These are the activations of a small neural network, seen along a few directions. Each row is one input.
Each table varies a few parts of the input and shows all the possible inputs, shuffled.
A made-up example of a description, with smaller parts first: line(6) and (point or line(11) or (values(3) and ring(8))).
Shared parts are said once, and a part with two or three values counts as separate values.

Other details of the inputs vary at random and push rows far along three fixed directions, the same in every table; ignore that.

Table:
r1: [-35 -26   5 -22   2  22  28  35 -20 -10 -27   5]
r2: [ 22 -17  -4   5 -15 -24  11 -31 -15  -3   7  25]
r3: [-12  15   7   7  -2  24  12  25 -10   0  -2 -11]
r4: [ -1  27  -9 -12  -7   8   6 -40  -5   4  63  -4]
r5: [  6  33  -2  13   5  40  -4  38  18   8 -21 -25]
r6: [  7   8   5  17   5   4 -19  -8   3  10 -25  -2]
r7: [  1   8 -14  13  -7   4 -15  13  -5   9  33  -6]
r8: [ 36   6  14  33  -8 -24 -42  48 -10   8 -34  -1]
r9: [ -5  -3 -14  14  -3 -20  27 -41  -5 -27  28  33]
r10: [-15  20  -1   2  16  25  22 -21   4 -19  37   1]
r11: [ 18 -12  -3  33 -23 -46 -22 -25 -17  -2 -33  31]
r12: [ 21   8   4 -13 -20 -57 -24  -1  18 -21 -20  12]
r13: [-12  13   5 -10  -1   8  11 -17  14  -9  42 -29]
r14: [-15  25 -11 -49   8  58  -6  15   9  12  23 -33]
r15: [-30 -60  17 -11   2 -30  14 -11 -42  -9 -41  35]
r16: [-19 -65  18  -6  -8  -3   6  75 -27  15 -57  14]
r17: [-13 -28  21 -11  -3  29  28  10 -29  17   4 -12]
r18: [ 33  13  -9  23  17 -32 -23  -2  12   3   3  12]
r19: [  7  17   2  -4 -11 -43 -39 -13   6  -1 -30  33]
r20: [ 40  -3  21  16 -10 -43 -11 -17 -21  -7 -16  23]
r21: [-33 -32  11  -2 -24  11  32  15 -14   5   8 -30]
r22: [ 17  23  -1  -8   9  32  -2  -9  15  13  17 -17]
r23: [ -6 -26   3  14  19 -29  15 -58 -11  -8   0  32]
r24: [ -7 -12  13 -12  10  14  28 -30 -17   2  35   3]
r25: [  3  13 -12   2  36  -4   4 -42  18  -9  65  12]
r26: [ -4 -44  24  -2  -1  24  31  20 -27  16 -25  -6]
r27: [ -1 -10   6  11  17 -21   5 -18 -13  -7  38  18]
r28: [ 30  51   6  26 -15  -9 -33  37   2  -2 -33 -10]
r29: [ 25  36  -8 -30   3 -24 -26 -30   4 -11  22  15]
r30: [ 49  10  -2  12   1 -38 -12 -17   1   6 -23  16]
r31: [-28 -36  15  -9   9   8  46 -32   0 -19  38  -8]
r32: [-25 -22   9 -31 -14  10  15  31  18   3 -19 -15]
r33: [ -8  23 -13 -17 -14  64   2  10   3  25  35 -38]
r34: [-16  20 -33   1   4  60  18   5  23  -1  22 -20]
r35: [ 12  30 -12  20 -20 -20 -38 -28  -6   3   6   5]
r36: [-18  28 -10 -23   1  41  -8  50   5  -2 -18 -25]
r37: [ 46   4   8  15  -7 -22 -16   9  -5  12 -42   4]
r38: [-20 -42  17 -34 -10  20  24  34 -15  20 -33   9]
r39: [ 22  19  -3  22   3 -12 -31 -11  10  13 -33   1]
r40: [ -4  -9  20  18 -10  28 -21  36 -15  20 -49 -19]
r41: [-17  -6   3 -11  12  24  29 -21  24  -9  35 -25]
r42: [-17 -37   4 -28   5 -53  27 -42 -11 -37  17  19]
r43: [-15   9  11   7  -1  34 -15  11  -7  19 -12 -21]
r44: [  9 -16 -25  16  10 -19   4 -22   3  -7  30  22]
r45: [-15 -17 -10  -1  36  19  24 -20  10   2  49   4]
r46: [-28 -19   9   2  17  26  17 -26 -10   5   8   0]
r47: [ 19 -15   2   2   2 -65 -28  16 -24 -14 -23  32]
r48: [  6  -1  -1  20   0  20  11  51   2  15 -58 -14]
r49: [ -2 -15   3  18   5  11  24  30  -6   4 -45   0]
r50: [  1  15 -14  -1 -19  19  -2  -2  30  -2  24 -31]
r51: [-29  19 -14 -33  14  51 -11  34  31  20  36 -15]
r52: [  0  23   0 -17  12  69   5   6  17  21  25 -35]
r53: [ 23  31  -4  28 -24 -23 -46  41  -8  18  -3  -9]
r54: [ 19  41  -8 -22  -9 -31 -37  -8  28 -21   8 -13]
r55: [ 31  13  -2  12  -3 -37  -9 -16  27 -10  -9  -7]
r56: [ 36  48   2  28  -8  -5 -31  34  11  -2 -41  -8]
r57: [ -9 -31   3  14  21 -30  50 -44 -16 -26   6  41]
r58: [ -5   1 -11 -10  16   8  26 -30  34  -5  32 -20]
r59: [-21 -22   2 -15  10 -35  -2 -36 -26 -16  -8  31]
r60: [-12   9  -7 -18   4 -22  12 -19   4 -29  12  37]
r61: [  8 -41   6  24   6   1   4  61 -11  28 -53  -5]
r62: [-45 -42  10 -20  -1  13  45  26 -13  -6 -24  25]
r63: [ 28  12 -16  26  -9 -32 -28  -1   5  -2  17  18]
r64: [-22 -62  15  -1   4  10  51   8  -3   0 -21 -15]
r65: [-10  30  -4  15 -27  29  -6  50  -8  12 -15 -27]
r66: [-33 -41  24   8  -5  26  14  19 -36  19 -30  -9]
r67: [-27 -29   7  -1  23   6  28 -15 -20  -1  53  11]
r68: [  2  14 -10   2  35  -3   3 -41  15 -10  67  12]
r69: [ -3  24 -10  16 -26  28  -7  44  -6   8 -17 -21]
r70: [-22 -61  20  -1   3  11  50   8  -4  -2 -19 -15]
r71: [ 17 -31   6   1  13 -28  30 -41 -15  -3   1  29]
r72: [ 40  31   3  28   0 -13 -50  44   8  13 -21 -11]
r73: [ -6   7   4   9  13  15  -8 -25   4   4   2   0]
r74: [-30  37 -17 -35   8  59   3  26  24  -3  19 -20]
r75: [-14 -44  13 -22 -11 -37  20   3  -8 -17 -23  10]
r76: [ 16  17  -8  -8   5 -41 -35   5   4  -9   9  25]
r77: [  9 -13 -19  -5  -3  20  17 -23   2   7  15   2]
r78: [ 27  34   0   6  -1 -30 -16 -31  28 -19  23 -10]
r79: [ 22  50  -7  16   8 -19 -11 -24  14 -22  17  13]
r80: [ 14  38  -3  -6 -15 -10 -61  24   9   9 -45  -3]
r81: [ 21  20 -10  19   9 -23 -24 -29  12   7 -19  10]
r82: [ -3 -15   0   7 -26 -18   8  -3  -4  -7   7 -15]
r83: [-27 -27   8 -17  -3  -2  -1  -2 -11   2 -26  22]
r84: [-17 -71  -2  22  -8 -17  27 -21 -32   3 -41  28]
r85: [ -7  42 -22 -30  19  30 -34  14  24   3  47 -16]
r86: [  3  12  15   4 -17  22 -12  43  12  10 -20 -49]
r87: [ 30  43  -8 -28  -7 -15 -34 -12  18  -5  11  14]
r88: [-39  22  -8  -4  -8  53  -6  -7  -2  23  34 -30]
r89: [  2  28 -12 -44  10   6  -4 -38  14  -9  49  11]
r90: [ 25 -17 -10  18 -24 -32  -2   0  11 -11 -27  -6]
Description of these inputs: values(5) and (line(4) or line(5) or line(9)).
Changing only the values(5) part turns r85 into r29. The same change can be made to r25. Which row results?
Answer: r22
Changing only the values(5) part turns r23 into r64. The same change can be made to r84. Which row results?
Answer: r90
Changing only the values(5) part turns r70 into r5. The same change can be made to r13. Which row results?
Answer: r3
Change only the line(4) part in r63. List by row number the other rows that result.
Answer: r7, r44, r53
Change only the values(5) part in r56. List by row number the other rows that result.
Answer: r41, r52, r68, r73
Change only the values(5) part in r2. List by row number the other rows that result.
Answer: r9, r11, r50, r63
Change only the line(5) part in r1. List by row number the other rows that result.
Answer: r36, r60, r62, r74

Table:
r91: [ 12 -25   2  17   7 -37  19 -53 -35 -13  -1  38]
r92: [-12 -12  15 -14  -2  51  18  18  14  16 -12 -41]
r93: [-15 -19 -14   4   3  49  10  28   4  24   0 -32]
r94: [ 43  54  -6   5  -1  -8 -19 -11  36 -11   9  -9]
r95: [-27 -26  10 -21 -17  42  -1  60 -19  20 -53 -11]
r96: [  4  31  -9 -19  -8  -6 -30  -5   5  -4  -3  12]
r97: [ -7 -41   9  -5  -5 -58  30 -21 -24 -33  -4  47]
r98: [-14 -30   4   2  -5 -20  25  -7 -16 -27  15  23]
r99: [ 31  32  -7  30 -22 -11 -41  19  11  10 -36 -30]
r100: [ -1  11   5 -17 -14 -15 -15  10   3  -5 -11 -11]
r101: [-28  24 -13 -19  32  65   9 -13  44   8  38 -24]
r102: [ -7 -56   2  10   2 -14  26  -2 -12   4 -21  14]
r103: [ -9 -28   8  -7  12 -53   7 -25 -19 -25  -2  46]
r104: [-12  29 -16 -19  16  34   4 -46  32   0  34   2]
r105: [-34 -12   7 -28 -11  43   6  30   4   8  -4 -32]
r106: [-17 -22  10  -2 -16   0  -1  12 -12  -7  -4  -9]
r107: [-10  18   3 -28  -5  -1  -4  -6  11  -6  15 -13]
r108: [-33 -53   5   7  23   7  41 -14 -13  -2  -9  15]
r109: [-12  65 -18 -40   3  54 -30   9  29  13  28 -25]
r110: [ 39  12 -10  40 -14 -51 -14  -3  -3 -14 -29  12]
r111: [-10 -29   8   7   1  17  28 -11 -16   3   4 -22]
r112: [-17  11 -18   2  17   3  17 -71  -1  -8  59  25]
r113: [-40 -23   8 -31  -8  34  19  22  -3   5  -1 -26]
r114: [ -5  22 -15 -10  20  33  29 -36  25 -12  57 -15]
r115: [-12  23  -7 -28   5   9  12  -1  16 -13  27  -4]
r116: [ 37  -5   7  37   7 -53 -16 -11 -23 -10 -30  22]
r117: [ 45  44 -15  24   2 -36 -13 -37  10 -22  25   6]
r118: [ 11  -5  -6 -15  -1 -56 -11 -24  -3 -17  16  34]
r119: [-39 -42   5 -31   7   0  37 -19 -28  -8   2  30]
r120: [  7  63 -21   9   6  14 -25 -48  22   6  59   6]
r121: [-14 -40  11 -11  17 -62  21 -31 -28 -27  -1  53]
r122: [-13  22  -8   0  34  35  12 -36   9   0  66  -8]
r123: [ -7 -12  -2  13 -10  37  14  49   9  14 -40 -30]
r124: [  0   1  -9  13  -7  35 -12  40   7  29  -6 -29]
r125: [ 24   3   7   2 -16 -68  -7   7 -10 -23 -29  30]
r126: [ 18  69 -15 -12   8  -2 -57   5  32  -6  17  -5]
r127: [-11  -6  10  27   1  36  -7  52  -5  30 -29 -19]
r128: [ 23  29  -3  11  16   1 -21  -5  15   0  -2  -7]
r129: [ -9  28   2 -21   6  35 -26  54  14  16 -22 -26]
r130: [ 27  10   4  27 -11  -5  -1  23  -8   2 -14 -10]
r131: [ -4  -6  -5 -24  -1 -11  -5  11   1   0   6   5]
r132: [-32 -61   4 -27   8 -12  36 -16 -19 -11  20  28]
r133: [ -7   8   8  20 -17  35  -9  32   6  26  -9 -37]
r134: [ 38 -11  13   9 -11 -15 -17  34   4  14 -51  -5]
r135: [ 11  60 -14 -27   1  -8 -35 -24  18  -7  21  11]
r136: [ 24  23   0   2 -24 -29 -29  39   5  -9 -37   0]
r137: [-21 -55  19   9   3  -2  48 -25 -32  -3  14   1]
r138: [-27 -22   1 -21  -2   7  30  14  -6 -11   3   3]
r139: [-41 -45   4 -29   6  -3  37 -26 -28 -11   7  34]
r140: [ -4   5   0   8 -14  30  -9  27  17  17 -30 -41]
r141: [-33 -17   3 -27  -6  45  28  54  -2   6 -14 -25]
r142: [  5   5   4  17  32 -31  16 -71  -9 -17  66  38]
r143: [-13  28 -24 -24  15  21 -10 -36  25 -13  87  -3]
r144: [ 15  20  -5   8  -7  10  -3  19  30   0 -22 -14]
r145: [-19 -23  14 -11  23  49  26  17   6  12 -11 -17]
r146: [ 48  30   4  29 -16  -9 -43  36   2  24 -13 -14]
r147: [ 42  19   5  30 -12 -41 -28 -14 -22   1 -23  23]
r148: [-20 -13  -1  17  16  20  12   1  -6   8   7  -2]
r149: [ 28  24 -11  28 -16 -12 -36   9  -5  11 -44   1]
r150: [-38 -23   6  -9  10  49   7  39  -7   6   1 -15]
r151: [ 32   2  17  38 -20 -13  -6  43 -16  11 -35  -5]
r152: [-24 -28  -3  15  18  26  20   5 -10   7  -8  -7]
r153: [-24 -14   8 -15   1  30  -6  60  -6  13 -37 -15]
r154: [ 41   6  -5  22  -5 -20 -23   9  -6   7 -14  -6]
r155: [ 44 -12   8  33 -13 -48 -19  12 -22   6 -26  14]
r156: [ -4  30  -5  -1  13  37   5 -36   2  11  57   0]
r157: [  7  42  -1 -20 -13  -7 -31   6  19  -2   4 -20]
r158: [ 37 -11   4  18 -12 -50 -21   6   9   1 -45  19]
r159: [-12 -37   8 -21  -5 -12  11  27 -15   5 -19   9]
r160: [ 20  -3   5  14 -20 -52 -31  -6 -24 -15 -30  38]
r161: [ 26   8   7  42 -24 -17 -13  43  -5  11 -39  -3]
r162: [-29 -26   9 -10  -2  44  27   9  15  12 -13 -30]
r163: [  2  -5 -11  14  15 -36  15 -68   1 -10  70  36]
r164: [-15 -33   5  -6  13  12  36 -33 -20  -1   2  17]
r165: [-23 -56  26  14  -1   6  48 -14 -33   6  12   0]
r166: [ 19   4  11   3   0 -62 -26  12 -13 -13 -39  32]
r167: [ 16  57 -12 -18  13  34 -18 -35  35   3  31 -10]
r168: [ 32  23  -5  38 -21 -21 -22  28   3   2 -30  -5]
r169: [ 12  76 -34  -6  11  25 -34 -48  44   0  45  -9]
r170: [-16 -43  14  -2   6   2  42 -30 -13  -7   6  -4]
r171: [-26 -36   0 -27   0  14  14  22  -7   5   2   0]
r172: [ -6 -21  12  -9 -16 -37  -1  -4 -12 -14 -18  10]
r173: [ 36  38 -16   1  10  -8 -24 -28  26  -1  33  -6]
r174: [  8   6  -3 -21  -2 -22 -14   9   4  -1   2   7]
r175: [-18 -25   6  16  -7   5  20  -8 -11   5   2 -11]
Describe the family of inputs behind these rows.
Answer: values(5) and (point or line(6) or (values(2) and line(5)))
Changing only the values(5) part turns r91 into r111. The same change can be made to r169. Which row results?
Answer: r140
Changing only the values(5) part turns r121 into r100. The same change can be made to r142. Which row results?
Answer: r165
Change only the values(5) part in r139. List by row number the other rows that result.
Answer: r113, r118, r138, r153
Change only the values(5) part in r175. List by row number the other rows that result.
Answer: r112, r124, r148, r168
Change only the line(5) part in r108. List by row number the other rows that result.
Answer: r101, r127, r148, r152
Change only the values(2) part in r152. List by row number the other rows that result.
Answer: r116
Change only the line(6) part in r159. List by row number the other rows that result.
Answer: r118, r131, r132, r171, r174
